Each row below holds a small network's activations on one input, seen along a few directions.
Each table varies a few parts of the input and shows all the possible inputs, shuffled.
A made-up example of a description, with smaller parts first: ring(5) and (point or (values(2) and line(4)) or line(9)).
Shared parts are said once, and a part with two or three values counts as separate values.
(in the rows, 128 means zero)

Other details of the inputs shift rows strongly along three fixed directions, in all tables alike. That doesn't count.

Table:
R1: [167 177 137 132 185 158 139 131 126 136 113 103]
R2: [ 35 124 163 117  90 105 174 121 155  62  56 140]
R3: [129 142 101 197 128  99 191 100 120 170 156  84]
R4: [124 103 129 107 110 154  45 137  97 166 174 164]
R5: [ 79  54 115 135  40  81 136 128 106 160 176 157]
R6: [145 104 126 101 103 130  50 144 100 185 173 171]
R7: [137 101 134  81 100 156  66 138 125 117 130 165]
R8: [183 150 132  63 178 183  18 148 126  71 109 165]
R9: [104 181 149  97 170 156 146 142 154  75  64 110]
R10: [103 100 118 125  82 110 137 124 109 143 152 129]
R11: [184 171 134 124 189 137 114 138 145 108 114 103]
R12: [ 91 126 138 149 100 107 150 123 114 151 137 118]
R13: [149 128 113 144 145 115 158 107 118 140 126 122]
R14: [142 138 133 195 149  96 211 117 127 174 144  91]
R15: [ 88  87 162 108  58 114 102 135 129 128 129 168]
R16: [120 173 143 112 188 176 144 149 154  77  75 111]
R17: [136 131 104 107 142 137 126 135 121 138 139 119]
R18: [118 121 111 165 118 124 144 111 135 142 137 112]
R19: [185 146 103 194 183 113 209 114 125 184 154  72]
R20: [112  82 133 127  77 100  90 121 100 172 165 172]
R21: [194 123 103  88 139 176  26 144  92 171 181 161]
R22: [169 171 101 137 200 176 123 136 140 118 129 108]
R23: [108 114 108 151  96 100 134 121 129 157 148 127]
R24: [ 73 122 147  97 109 137 168 125 161  54  72 126]
R25: [152 110 135 164 119  92 135 130 126 147 156 118]
R26: [ 99 159 130  90 161 151 171 125 153  40  55 116]
R27: [ 29 111 145 126  62  91 183 111 166  43  60 149]
R28: [159 140 122  56 146 178  55 154 136 100 110 163]
R29: [212 168 119 199 198 113 162 113 114 175 158  62]
R30: [116  86 151 154  77  74 131 116 136 138 149 133]
Each input here is: values(5) and (point or ring(5)).
Q: The inputs of R12 and R9 match in every part but the values(5) part. If R10 is changed in the same way as R12 into R9, which row does it become?
A: R17
Q: Which other rows does R22 become when the ring(5) part takes its other values? List them by row number.
A: R5, R14, R16, R19
Q: Which other rows does R23 become when the values(5) part takes its other values? List them by row number.
A: R3, R18, R22, R27
Q: List by row number the other rows that have the values(5) part in common with R7.
A: R4, R15, R18, R24, R30
